Each row below holds a small network's activations on one input, seen along a few directions.
Each table varies a few parts of the input and shows all the possible inputs, shuffled.
Descriptions start from the smaller parts, as in this example, which fits no table here: one of 6 places along a line, together with either a single point or one of 9 places along a line or (one of 3 separate values, together with one of 5 places around a ring).
Shared parts are said once, and a part with two or three values counts as separate values.
In the rows, 128 means zero.

Rows:
row 1: [116 142 131  68 138 167  66 125  66 186 125 176]
row 2: [134 117  85 169 134  94 172  98  88 122 163 132]
row 3: [157 131  90 185 123  88 142 141 174 110 140 112]
row 4: [160 121 137 136 109 143 168 145 179 176 117 129]
row 5: [116 103 159  99 143 166 101 159  89 131 145 171]
row 6: [ 26 139 195 122 131 186 123  77 156 128  83  64]
row 7: [201 131  97 147 114  69 150 171 198 102 112  98]
row 8: [133 133 120 129 149 112  73 145  79  79 141 162]
row 9: [ 56 146 164 145 117 129 109  44 148  67 110  59]
row 10: [175  93 122 111 109 143 186 187 203 148 115 113]
row 11: [104 120 131 133 134 143 190 145 106 165 145 156]
row 12: [156 160 104  92 135  97  56  99  50 122 141 162]
What is each input in this table made of? -> one of 2 separate values, together with either a single point or one of 5 places along a line
The inputs of row 10 and row 7 match in every part but the choice among 2 separate values. If row 5 is changed in the same way as row 10 into row 7, which row does it become? -> row 8

Rows:
row 13: [153 123 119 114 132 119 118 136 106 113 139 142]
row 14: [105 120 128 140 126 141 136 106 116 130 137 126]
row 15: [159 144 120 125 124 121 121 137 105 137 138 145]
row 16: [111 129 143 115 132 156 103 144 123 134 117 133]
row 17: [136 126 120 128 128 114 107 105 120  99 135 123]
row 18: [ 90 130 149 131 135 148 103 110 136 121 115 114]
row 19: [123 119 131 129 131 132 141 143 104 144 136 161]
row 20: [128 139 118 130 121 114 116 106 123 115 140 126]
row 21: [ 96 130 140 121 130 126 125 104 130 134 110 120]
row 22: [130 133 133 106 134 138 130 129 111 153 118 131]
row 23: [176 115 108 169 115  99 209 187 233 128 121  87]
What is each input in this table made of? -> either a single point or (one of 2 separate values, together with one of 5 places along a line)

Rows:
row 24: [125 140 135  95 136 164  86 150  48 157 154 195]
row 25: [136 127 112  86 126 137 117 140  53 170 143 176]
row 26: [ 93 138 132 165 132 101 143  65 120  80 137  92]
row 27: [134 141 127  91 131 128  40 125  67 111 146 193]
row 28: [211 122  93 132 107  78 130 145 160 124 145 142]
row 29: [132 136 135 154 123 130 148 165 234  92 100  54]
row 30: [101 122 148 156 112 144 193 191 218 126 101  73]
row 31: [197 111 104 137 128 115 170 160 152 176 145 137]
row 32: [ 38 143 164 112 125 187  80  95  93 148 116 138]
row 33: [ 83 144 140  94 138 151  69  74 102 109 110  93]
row 34: [179 106 108 133 134 119 189 230 189 156 137 129]
row 35: [177 122 100 150 139  75 143 104  79  99 152 164]
row 36: [129 131 129 147 111 111 130 103 211 100 128  80]
row 37: [111 124 146 152 112 139 173 121 184 151  95  87]
row 38: [140 106 100 150 152  99 177 122  81 155 159 164]
row 39: [ 73 158 156 121 121 167  37  86  92  98 112 114]
row 40: [ 62 112 145 171 132 121 178  78 118 127 121 115]
row 41: [ 61 132 165 103 137 170 117  81 102 155  96 127]
row 42: [207 113 101 133 121 103 153 207 190 107 127 120]
row 43: [170 132 118  78 142 119  87 117  65 119 137 168]
What is each input in this table made of? -> one of 4 places along a line, together with one of 5 places along a line
The inputs of row 42 and row 29 match in every part but the place on the line of 4. If row 35 is changed in the same way as row 42 into row 29, which row does it become? -> row 26
Start at row 24 and move only the place on the line of 5, one step at a time. The first step leads to row 25. Which rows follow, in order? -> row 38, row 31, row 34
